Each row below holds a small network's activations on one record, seen along a few directions.
After each row come some of the record's fields: Buve, Kube, Bel, Legok, Gifaf, Madat.
A field that a record lacks is written missing.
The largest differences between rows may come from other fields.
Random noise pushes rows far along 7 fixed directions. That doesn't count. These rows show it; they differ only by the noise:
[-453  -43   24  162   38 -231   77  212   34   94   39   29  -42  171
 -327 -151   85   85   10  315 -301]
[-219   92   72 -239 -198  113   -2    8   66  220  215  -74 -146 -101
 -133 -279  -36  -74  205   38 -315]
[ -17   58  113   -1    4  162  211 -445  310  263  139   36 -115 -184
  242   97   72   44 -179 -230 -418]
[  87  -13  170 -114  -98   68    2 -234 -129 -375  -45  104  205  -17
  -20 -239  209 -136  129  272   51]
[-101 -104    6  196   34  -89   35   35  179  139 -416   30 -123  152
 -237  333 -310   16 -136 -348  -47]
[-186   51  147  -97 -180   81   36    4   -7  116  -96  -82    7   -7
 -154 -238 -157  -51  248  -59 -156]
[ -37   61  582  -43   80  -24  193 -275 -134  -95  105 -234  211 -209
  236 -433  158  -23  218  292  -25]
[ 442 -177  468 -221  310 -291 -254  159  -35 -136   24 -365 -348 -202
  -79  273 -234 -195 -106   22  473]
[ 254  -61   28 -151 -246  107 -104   58   -5  -64 -177  -36   45   55
 -215 -137 -260   94  229 -134 -175]

[ 468  -71 -322 -270 -261  134  -73   68  221   29  123   59 -327   69
   -7  197  -38  109 -189 -203 -338]
(Buve y1; Kube v3; Bel m2; Legok c4; Gifaf w3; Madat h1)
[  93 -104  222   35   -6  -33   87 -142   14 -101 -239 -125  -48   29
  105  165 -104 -103  -86 -181  154]
(Buve y3; Kube missing; Bel missing; Legok missing; Gifaf w3; Madat h1)
[ 241   86 -341 -243 -536  314 -155  128  -82  -37 -156   97  185   91
 -188 -252 -219  136  437 -189 -296]
(Buve y1; Kube v1; Bel m2; Legok c4; Gifaf w1; Madat h2)
[ 645  -78   52 -304  -88   10 -104  112  -78 -199  478 -170  104 -108
   99 -497   61  448  235  449 -433]
(Buve y1; Kube v1; Bel m2; Legok c4; Gifaf w3; Madat h2)
[  21   70  144  168  177    3  235  -66  -54  -85  247  -89  190  -24
  398 -166  225  119   46  220  120]
(Buve y1; Kube v2; Bel m3; Legok c3; Gifaf missing; Madat h2)
[-234   91  259  398  349 -291  267   46   32  198  144 -108 -117  -68
  188  310  201  146 -552   77  -54]
(Buve y1; Kube v3; Bel m2; Legok c3; Gifaf w1; Madat h1)
[ 281  188  -75  -93 -111  302  -68 -104  -57   25  262  138  190 -158
  106 -170   64  148  107 -101  -10]
(Buve y1; Kube v2; Bel m2; Legok c3; Gifaf w2; Madat h2)
[  53  -13   83  357 -106   48  325  -57  -53 -122 -482   47  384  195
  149  -21   -4  334   13 -135  -74]
(Buve y1; Kube missing; Bel m1; Legok c4; Gifaf w3; Madat h1)
[  53   29 -499 -108 -174  101  -36  142  161  -33  381  261 -347   70
  -67  240  293    6 -314  189 -159]
(Buve y1; Kube v2; Bel m2; Legok c4; Gifaf w3; Madat h2)
[  58  122 -229 -316  120  -12 -439  131   66  133  718  256 -554 -320
 -101  236  289 -309 -480   96  186]
(Buve y1; Kube v1; Bel m3; Legok c3; Gifaf missing; Madat h1)
[-125   61 -335  -52  116  -41 -216  275  222  385  408  276 -348  -98
 -229  389   52   65 -361 -224 -131]
(Buve y1; Kube missing; Bel m1; Legok c3; Gifaf w2; Madat h1)
[-696  156  -93  235  -26   36  166  -48 -137   41 -179  208  363  145
 -106 -340  152  -27  314  137   55]
(Buve y1; Kube v2; Bel m2; Legok c4; Gifaf w2; Madat h2)
[-481  211  269  -97 -164    3   36  144 -280  212 -290  -83  -45  -67
 -286 -236 -264 -280  182  -40  218]
(Buve y1; Kube v3; Bel m2; Legok c4; Gifaf w3; Madat h2)
[ 727 -205  135 -216 -165  -26 -198   13 -147 -405   60  -63  153   24
 -168 -267  -45  263  129  273 -259]
(Buve y3; Kube missing; Bel missing; Legok missing; Gifaf w3; Madat h2)
[ -17   56 -212 -159 -103    4  -98   88  -38  -48  196  134 -137   -7
  -97  132  177  -32 -177  110 -110]
(Buve y1; Kube v3; Bel m2; Legok c4; Gifaf w1; Madat h1)
[-730  195  -68   -8 -119   78  150  -17  -19  163   14   34   29   31
  -41 -293  157 -310  283  136  148]
(Buve y1; Kube v2; Bel m2; Legok c4; Gifaf w1; Madat h2)
[  22 -188 -148  326   51 -166   51 -108   18 -281 -387  264  154  305
 -211  219   34   62 -154   27  -63]
(Buve y4; Kube missing; Bel missing; Legok missing; Gifaf missing; Madat h2)
[ 325  -28   62 -325 -203  131 -151  230 -174  -71   29 -380  -15  -55
  132 -301 -384   17  511 -152  316]
(Buve y1; Kube v2; Bel m3; Legok c4; Gifaf missing; Madat h1)
[ 177 -203 -363  -28 -192  -64 -212  350  148   60 -280   43 -295  289
 -396  388 -422   60  -44 -427  -89]
(Buve y4; Kube missing; Bel missing; Legok missing; Gifaf missing; Madat h1)
[-317    8  -64   10  254 -129  -74   18   93  280  121   68 -196 -105
  -90   76   55 -104  -80   24 -103]
(Buve y1; Kube v3; Bel m3; Legok c4; Gifaf missing; Madat h2)
[  39   61   -1  -42  -84  221  286 -558   39 -169   36  137  255   -5
  449 -210  364  -44   30   -3 -158]
(Buve y1; Kube v3; Bel m3; Legok c4; Gifaf missing; Madat h1)
[ -70  -32  -63 -234 -216  -23 -129  193  -68   -6  129  -78 -211   32
 -220 -112  -66 -152  157   57  -67]
(Buve y4; Kube missing; Bel missing; Legok missing; Gifaf missing; Madat h1)
[ -26  -66 -311  319  -97   83  206  103  110  -47 -232   81   44  257
   46  208  -58  236 -131  -85 -104]
(Buve y1; Kube v2; Bel m2; Legok c4; Gifaf w3; Madat h2)
[-171   98  332   57  142 -132   53  -39 -254 -117 -188   63  154 -104
  -25  -99   94 -125   -7  253  202]
(Buve y1; Kube v3; Bel m2; Legok c4; Gifaf w3; Madat h2)
[ -37    0   80  220  -95   46  350  -99  -91 -171  -23 -103  470  148
  372 -386  190  221  306  182  -84]
(Buve y1; Kube v2; Bel m2; Legok c2; Gifaf w2; Madat h1)
[-175  -68  356  158  199 -165  138 -354 -150 -364 -190   92  174   26
  -10  -35  285 -266 -141  361  241]
(Buve y3; Kube missing; Bel missing; Legok missing; Gifaf w3; Madat h2)
[ -22 -123  -28   -6 -103   -9  -21 -123  -56 -403 -289  200   56  170
 -133  143  103 -235  -93   53  243]
(Buve y3; Kube missing; Bel missing; Legok missing; Gifaf w3; Madat h1)
[ 325  -65   54  155  180   84  132 -325  -30 -282 -113   -4  126  -62
  393  199   94   45 -126  -51  333]
(Buve y1; Kube v2; Bel m3; Legok c4; Gifaf missing; Madat h2)
[ 443  -54   -4   18   16   92   80  -71  207  134   46 -183  199  -70
  341    1 -193  472   87 -294 -310]
(Buve y1; Kube missing; Bel m1; Legok c4; Gifaf w1; Madat h1)
[-196  -36  107 -168   74   27  -78  -60  218  432  189 -284 -192 -138
  169    9 -255  -60  154 -268  -94]
(Buve y6; Kube missing; Bel missing; Legok missing; Gifaf w1; Madat h1)
[-565   -6  158  153  485 -285  138   93  169  364  292 -177 -156 -137
  117  122  103  -72 -139   37  114]
(Buve y1; Kube missing; Bel m1; Legok c2; Gifaf w2; Madat h1)
[ 411  -64  139   16  102    0   97 -193   21  -41  112 -166   70 -120
  402   88   30  185  -21  -90  116]
(Buve y1; Kube v2; Bel m2; Legok c4; Gifaf w2; Madat h1)
[ -64  147   22 -145 -146    2 -211  117 -202   12 -218   23   26 -108
 -383 -120 -260 -151  143 -105  219]
(Buve y1; Kube missing; Bel m1; Legok c4; Gifaf w1; Madat h2)
[  67  -88 -194   45 -208    0  -32   24  -71 -240 -105  180  207  248
 -265 -230   58  152  194  191 -316]
(Buve y4; Kube missing; Bel missing; Legok missing; Gifaf missing; Madat h2)
[ 408 -117  250  -10  -98   86 -174   55 -116 -110 -441 -333  338   49
   -5 -226 -491  186  556 -265  197]
(Buve y6; Kube missing; Bel missing; Legok missing; Gifaf w1; Madat h2)
[-112  -89 -380   39   42  -93  -83   25   16 -287  199  266   47  141
  -54   50  415   49 -178  418 -107]
(Buve y1; Kube v1; Bel m2; Legok c4; Gifaf w1; Madat h1)

Here are new rows. What are their fields?
[ 287  -12  167  -36   37   68  110   62  -26   62  159 -141   28 -128
  191  -32   31  207  -37   95 -238]
(Buve y1; Kube v3; Bel m2; Legok c2; Gifaf w3; Madat h2)
[-367  -46   41  387  193 -214  258 -151  -76 -132 -197  119  174  174
   66  -17  312   30 -241  201   41]
(Buve y1; Kube v3; Bel m3; Legok c4; Gifaf missing; Madat h1)
[-461   54  168  -13  -84  -30  136  -24  -33   74  112  -93  -68   -6
  -30 -208  131 -148   92  195  -89]
(Buve y3; Kube missing; Bel missing; Legok missing; Gifaf w3; Madat h1)
[ 251   50  235  -46  125  100   24 -467  -69  -42  -38   30  164 -279
  241 -139   97    2   -8  -58  -38]
(Buve y1; Kube v3; Bel m3; Legok c4; Gifaf missing; Madat h2)
[ 210  126 -182   82 -283  160 -139  413 -171  128   66   54  224   96
 -254 -426 -298  522  319  -52 -343]
(Buve y1; Kube v2; Bel m3; Legok c3; Gifaf missing; Madat h2)
[ 579 -156 -158 -167 -104    9  -94  -80  151  -92  381   21 -144  -33
   69   52  103  276 -135   62 -492]
(Buve y4; Kube missing; Bel missing; Legok missing; Gifaf missing; Madat h1)
[ -85 -167 -346  208  -59 -169  -23   95   69 -164  -43  303   36  317
 -345   58  144  181 -117  235 -411]
(Buve y4; Kube missing; Bel missing; Legok missing; Gifaf missing; Madat h2)
[ -74   79 -215  225   -1  179  -20 -274  -82 -342 -328  563  389  121
 -118  138  315 -131 -124  -72  310]
(Buve y1; Kube missing; Bel m1; Legok c3; Gifaf w2; Madat h2)
[-530  163   30 -105 -150  113  115   -9 -195  108   73  -93   91  -14
  -72 -544  138 -183  384  266 -126]
(Buve y1; Kube v3; Bel m3; Legok c4; Gifaf missing; Madat h2)
[ 314  -59  491 -103  -34  -92  -40   -5 -279 -323 -125 -232  269  -67
  -81 -411  -98   62  302  281  120]
(Buve y3; Kube missing; Bel missing; Legok missing; Gifaf w3; Madat h2)
[ 112  -60  308   21  475 -300  -21  -39    4 -174  117 -181 -111 -138
  275  338  138 -299 -210  175  554]
(Buve y1; Kube v1; Bel m2; Legok c2; Gifaf w1; Madat h2)
[ 250 -171  160  123  250 -266  -18 -111  -31 -290   36   12    6   21
    6  135  159   41 -198  267   24]
(Buve y4; Kube missing; Bel missing; Legok missing; Gifaf missing; Madat h2)
[ 471 -260  -40  -87  206 -165 -202 -141  121 -277  345   62   43   27
   27  -97  250  240  -98  466 -361]
(Buve y6; Kube missing; Bel missing; Legok missing; Gifaf w3; Madat h2)
[ 611   76  -23   42 -175  247  107 -241   33  -66  112  131  366  -11
  341 -138   75  528  -76 -187 -447]
(Buve y1; Kube v3; Bel m2; Legok c3; Gifaf w1; Madat h1)
[ 294 -263  204  521  442 -371  204   38   54  -42 -237 -158  194  139
  251  215   17  579 -256    4 -198]
(Buve y1; Kube v3; Bel m3; Legok c4; Gifaf missing; Madat h1)
[ 104 -276   21  339  176 -427   92  213  105 -120  128   39    7  213
 -184   65  195  484 -325  434 -500]
(Buve y3; Kube missing; Bel missing; Legok missing; Gifaf w3; Madat h1)
[  52  -27   46   -9   -3  -40   56  -52  106  170  249 -109  -60  -37
   14 -158   -3  207   81   72 -462]
(Buve y4; Kube missing; Bel missing; Legok missing; Gifaf missing; Madat h2)
[ -90  -42 -126  -94 -104  -96  -54  189   65  163  348  -35 -151   61
 -242 -238   31  157  131  243 -518]
(Buve y4; Kube missing; Bel missing; Legok missing; Gifaf missing; Madat h2)
